A small network was trained on invented records. Each row is its activation on one of them, seen along a few directions.
After each row come some of the record's fields: RIM, VAP, DEZ, DOMA, DUTO, RABOZ, SULU.
Not every record has every field; a missing one is left out.
Other fields move the rows too, some of them a lot.
In the rows, zero is written as 500.
Random noise pushes rows far along 3 fixed directions. That doesn't count. These rows show it; they differ only by the noise:
[553 464 580 594 481 646 511 477 427 530 563 285 602 581 597 592 418]
[339 186 306 338 538 542 451 820 404 419 294 457 390 654 257 690 585]
[656 493 529 341 460 612 588 530 384 369 676 525 473 360 523 641 523]
[428 517 515 389 413 526 534 531 541 733 669 505 550 410 807 510 269]
[487 276 497 682 561 681 439 602 356 397 316 149 571 807 311 679 564]

[598 414 470 583 529 528 572 509 410 409 409 516 473 473 203 548 639] | <RIM:muf VAP:taka DEZ:neru DOMA:sez DUTO:masen RABOZ:zonu SULU:zuv>
[473 441 484 659 500 454 548 514 516 629 492 454 486 547 565 511 473] | <RIM:zevo DEZ:bulup DOMA:sez DUTO:fatuv RABOZ:zonu>
[450 374 391 392 526 411 568 719 516 565 297 520 392 588 240 555 649] | <RIM:muf VAP:tuta DEZ:neru DOMA:sez DUTO:masen RABOZ:fimo SULU:mikuv>
[683 522 479 541 512 508 563 454 404 356 307 421 436 536 246 566 667] | <RIM:muf VAP:bama DEZ:neru DOMA:sez DUTO:fatuv RABOZ:fimo SULU:mikuv>
[336 478 425 348 537 508 348 431 415 339 584 642 483 357 578 424 467] | <RIM:mitu DEZ:bulup DOMA:fav DUTO:fatuv RABOZ:zonu>
[572 495 474 325 394 486 553 588 475 402 644 570 437 287 412 618 609] | <RIM:muf VAP:bufil DEZ:neru DOMA:sez DUTO:fatuv RABOZ:zonu SULU:mikuv>
[606 491 455 552 596 603 483 368 415 253 498 672 459 362 227 400 675] | <RIM:muf VAP:taka DEZ:bulup DOMA:fav DUTO:masen RABOZ:zonu SULU:zuv>
[329 381 491 617 491 485 465 549 573 697 293 281 521 758 536 433 444] | <RIM:muf VAP:tuta DEZ:bulup DOMA:sez DUTO:fatuv RABOZ:fimo SULU:mikuv>
[612 494 647 637 492 642 552 457 417 489 510 288 547 589 481 588 589] | <RIM:muf VAP:tuta DEZ:bulup DOMA:sez DUTO:masen RABOZ:zonu SULU:mikuv>
[311 459 447 541 522 485 359 554 535 590 409 491 606 670 576 437 475] | <RIM:mitu DEZ:bulup DOMA:fav DUTO:masen RABOZ:fimo>
[496 440 689 853 506 630 436 416 362 383 420  69 721 741 500 676 453] | <RIM:mitu DEZ:neru DOMA:sez DUTO:fatuv RABOZ:zonu>
[877 684 661 344 536 647 543 243 385 104 828 577 502 173 521 411 615] | <RIM:muf VAP:tuta DEZ:neru DOMA:fav DUTO:fatuv RABOZ:fimo SULU:mikuv>
[527 492 557 614 465 561 506 476 395 461 541 420 546 576 500 624 499] | <RIM:mitu DEZ:bulup DOMA:sez DUTO:masen RABOZ:zonu>
[499 604 496 116 386 381 655 601 562 711 732 800 389 122 708 510 449] | <RIM:muf VAP:tuta DEZ:neru DOMA:sez DUTO:masen RABOZ:zonu SULU:mikuv>
[448 418 545 410 482 455 559 614 512 458 501 507 449 525 523 555 489] | <RIM:zevo DEZ:bulup DOMA:sez DUTO:fatuv RABOZ:fimo>
[706 689 420 523 467 338 730 477 659 816 423 743 320 383 526 470 534] | <RIM:muf VAP:bama DEZ:bulup DOMA:sez DUTO:fatuv RABOZ:fimo SULU:mikuv>
[167 263 281 532 648 373 317 603 553 512 207 499 514 684 329 342 504] | <RIM:zevo DEZ:neru DOMA:fav DUTO:fatuv RABOZ:fimo>
[443 384 383 416 530 486 510 664 486 527 397 421 528 599 383 576 474] | <RIM:muf VAP:zabar DEZ:vaz DOMA:sez DUTO:masen RABOZ:fimo SULU:mikuv>
[387 550 579 609 384 570 468 413 589 734 607 367 640 535 705 486 327] | <RIM:muf VAP:bufil DEZ:bulup DOMA:sez DUTO:masen RABOZ:zonu SULU:mikuv>
[224 612 430 410 444 423 373 428 744 818 617 669 574 395 753 227 268] | <RIM:muf VAP:bufil DEZ:bulup DOMA:fav DUTO:masen RABOZ:fimo SULU:mikuv>
[482 464 457 656 485 468 501 580 456 482 415 333 562 664 398 574 516] | <RIM:mitu DEZ:neru DOMA:sez DUTO:fatuv RABOZ:fimo>
[594 699 600 479 509 587 467 299 457 389 597 552 570 232 597 436 475] | <RIM:muf VAP:bama DEZ:neru DOMA:fav DUTO:fatuv RABOZ:zonu SULU:mikuv>
[707 597 609 347 433 426 653 590 517 591 714 580 426 394 649 641 441] | <RIM:zevo DEZ:neru DOMA:sez DUTO:masen RABOZ:fimo>
[591 604 579 646 598 530 457 237 473 405 564 451 570 498 583 342 513] | <RIM:zevo DEZ:bulup DOMA:fav DUTO:fatuv RABOZ:fimo>
[539 606 698 642 556 681 443 254 487 418 609 377 630 408 667 388 472] | <RIM:muf VAP:tuta DEZ:bulup DOMA:fav DUTO:fatuv RABOZ:zonu SULU:mikuv>
[826 643 641 587 464 530 681 326 410 387 776 555 467 280 590 557 575] | <RIM:zevo DEZ:bulup DOMA:sez DUTO:fatuv RABOZ:zonu>
[380 527 435 529 550 535 377 472 491 391 536 495 546 542 507 387 512] | <RIM:mitu DEZ:bulup DOMA:fav DUTO:fatuv RABOZ:fimo>
[647 550 576 630 559 545 460 398 384 303 568 476 535 397 387 466 630] | <RIM:zevo DEZ:neru DOMA:fav DUTO:fatuv RABOZ:zonu>
[406 496 467 400 442 390 504 546 473 538 513 486 519 500 602 526 406] | <RIM:mitu DEZ:neru DOMA:sez DUTO:fatuv RABOZ:fimo>
[588 648 682 588 519 694 381 151 362 215 792 396 665 356 679 416 481] | <RIM:mitu DEZ:bulup DOMA:fav DUTO:fatuv RABOZ:zonu>
[542 519 536 475 435 482 511 442 438 373 598 444 568 471 500 541 481] | <RIM:mitu DEZ:neru DOMA:sez DUTO:fatuv RABOZ:fimo>
[358 395 353 314 451 396 510 696 586 568 425 605 442 492 326 552 544] | <RIM:muf VAP:bufil DEZ:neru DOMA:sez DUTO:masen RABOZ:fimo SULU:mikuv>
[436 556 491 441 514 520 380 501 522 470 668 479 569 458 682 421 370] | <RIM:mitu DEZ:neru DOMA:fav DUTO:fatuv RABOZ:fimo>
[565 461 489 650 518 587 414 488 376 292 474 477 549 531 406 569 645] | <RIM:mitu DEZ:bulup DOMA:fav DUTO:fatuv RABOZ:zonu>
[473 465 317 185 582 583 441 405 393 112 591 820 384 172 366 397 674] | <RIM:muf VAP:zabar DEZ:bulup DOMA:fav DUTO:fatuv RABOZ:zonu SULU:zuv>
[322 350 440 377 449 390 478 580 544 602 517 610 411 443 578 483 431] | <RIM:zevo DEZ:bulup DOMA:sez DUTO:fatuv RABOZ:zonu>
[682 471 509 302 450 497 566 689 322 293 661 484 421 341 463 774 588] | <RIM:mitu DEZ:vaz DOMA:sez DUTO:fatuv RABOZ:zonu>
[501 607 530 539 446 577 574 356 514 634 653 522 584 403 712 445 390] | <RIM:muf VAP:zabar DEZ:bulup DOMA:sez DUTO:masen RABOZ:zonu SULU:mikuv>
[399 419 470 633 625 588 361 406 488 389 307 339 542 678 362 325 600] | <RIM:muf VAP:tuta DEZ:bulup DOMA:fav DUTO:fatuv RABOZ:fimo SULU:mikuv>
[645 570 580 507 475 425 614 386 480 473 626 531 524 387 572 454 474] | <RIM:zevo DEZ:neru DOMA:sez DUTO:fatuv RABOZ:fimo>
[555 409 532 528 531 474 580 542 459 349 451 484 446 574 389 591 568] | <RIM:zevo DEZ:bulup DOMA:sez DUTO:fatuv RABOZ:fimo>
[450 436 497 361 462 506 496 624 380 397 573 476 506 468 454 671 564] | <RIM:mitu DEZ:neru DOMA:sez DUTO:masen RABOZ:zonu>
[560 550 573 486 441 535 543 489 450 429 640 467 541 534 534 577 506] | <RIM:mitu DEZ:bulup DOMA:sez DUTO:masen RABOZ:fimo>
[543 636 526 457 439 577 598 350 497 568 708 604 551 319 698 450 419] | <RIM:muf VAP:zabar DEZ:bulup DOMA:sez DUTO:masen RABOZ:zonu SULU:mikuv>
[517 394 422 526 510 489 562 650 491 466 334 459 385 621 270 515 670] | <RIM:muf VAP:tuta DEZ:bulup DOMA:sez DUTO:fatuv RABOZ:fimo SULU:mikuv>
[611 615 384 343 485 440 534 515 560 527 433 849 389 351 403 451 634] | <RIM:muf VAP:bama DEZ:bulup DOMA:fav DUTO:masen RABOZ:fimo SULU:mikuv>
[345 410 370 557 644 587 342 489 521 467 367 404 598 667 424 382 470] | <RIM:muf VAP:zabar DEZ:neru DOMA:fav DUTO:masen RABOZ:fimo SULU:zuv>

Which values does each new row have?
[597 543 553 646 467 521 577 486 532 541 314 398 467 638 418 595 514] | <RIM:muf VAP:bama DEZ:bulup DOMA:sez DUTO:fatuv RABOZ:fimo SULU:mikuv>
[688 624 747 495 414 561 572 444 450 435 762 333 601 474 795 665 323] | <RIM:mitu DEZ:neru DOMA:sez DUTO:fatuv RABOZ:fimo>
[338 332 346 503 522 492 478 562 504 490 277 438 460 685 370 455 532] | <RIM:muf VAP:zabar DEZ:bulup DOMA:sez DUTO:fatuv RABOZ:fimo SULU:mikuv>
[668 481 551 377 472 581 549 529 288 148 665 507 500 373 314 721 694] | <RIM:mitu DEZ:neru DOMA:sez DUTO:masen RABOZ:zonu>
[504 463 568 711 512 486 532 472 551 625 467 350 561 703 500 507 475] | <RIM:zevo DEZ:bulup DOMA:sez DUTO:masen RABOZ:fimo>
[401 279 329 319 531 453 502 806 404 358 136 550 296 536 114 732 702] | <RIM:muf VAP:bama DEZ:neru DOMA:sez DUTO:fatuv RABOZ:zonu SULU:mikuv>
[372 384 357 171 430 431 524 712 546 353 464 652 406 381 314 614 572] | <RIM:muf VAP:bufil DEZ:neru DOMA:sez DUTO:fatuv RABOZ:fimo SULU:mikuv>
[305 563 435 448 524 410 447 507 640 680 584 649 507 413 716 254 363] | <RIM:zevo DEZ:bulup DOMA:fav DUTO:fatuv RABOZ:fimo>
[439 286 504 379 505 471 516 705 410 291 442 504 430 483 296 688 618] | <RIM:zevo DEZ:neru DOMA:sez DUTO:fatuv RABOZ:zonu>
[473 606 459 422 590 606 471 302 514 266 592 649 553 327 542 307 507] | <RIM:muf VAP:zabar DEZ:bulup DOMA:fav DUTO:fatuv RABOZ:fimo SULU:zuv>
[458 503 388 620 458 421 546 627 568 732 253 462 407 671 405 496 507] | <RIM:muf VAP:bama DEZ:bulup DOMA:sez DUTO:fatuv RABOZ:fimo SULU:mikuv>
[631 441 557 764 578 533 420 360 463 357 344 395 562 655 332 431 651] | <RIM:zevo DEZ:bulup DOMA:fav DUTO:fatuv RABOZ:fimo>
[501 625 478 168 476 529 462 411 440 274 867 873 460  98 609 449 510] | <RIM:mitu DEZ:bulup DOMA:fav DUTO:masen RABOZ:zonu>
[488 523 484 426 589 556 423 436 414 154 538 602 505 441 419 494 564] | <RIM:mitu DEZ:bulup DOMA:fav DUTO:fatuv RABOZ:fimo>
[318 367 367 440 432 482 448 662 528 549 430 441 501 515 403 572 521] | <RIM:muf VAP:bufil DEZ:neru DOMA:sez DUTO:fatuv RABOZ:zonu SULU:mikuv>
[364 384 501 420 491 417 538 641 563 556 445 499 444 571 547 533 455] | <RIM:zevo DEZ:bulup DOMA:sez DUTO:fatuv RABOZ:fimo>
[632 662 658 612 437 532 623 356 567 694 631 439 571 492 674 406 430] | <RIM:muf VAP:tuta DEZ:bulup DOMA:sez DUTO:masen RABOZ:fimo SULU:mikuv>
[372 486 317 240 435 239 625 690 645 747 574 863 305 320 636 424 401] | <RIM:zevo DEZ:bulup DOMA:sez DUTO:fatuv RABOZ:fimo>
[325 202 326 342 545 390 481 776 472 409 247 547 319 661 232 562 641] | <RIM:zevo DEZ:bulup DOMA:sez DUTO:fatuv RABOZ:fimo>
[448 373 557 492 478 510 487 656 482 662 466 303 549 562 525 597 429] | <RIM:muf VAP:tuta DEZ:vaz DOMA:sez DUTO:masen RABOZ:zonu SULU:mikuv>
[515 452 399 274 476 411 624 678 546 563 439 712 309 449 353 526 627] | <RIM:muf VAP:tuta DEZ:bulup DOMA:sez DUTO:masen RABOZ:fimo SULU:mikuv>
[341 401 335 283 539 567 355 563 478 288 496 688 422 376 274 477 647] | <RIM:muf VAP:bufil DEZ:bulup DOMA:fav DUTO:masen RABOZ:zonu SULU:mikuv>
[688 609 537 659 601 626 475 330 403 372 405 504 477 475 291 499 683] | <RIM:muf VAP:bama DEZ:bulup DOMA:fav DUTO:masen RABOZ:zonu SULU:mikuv>
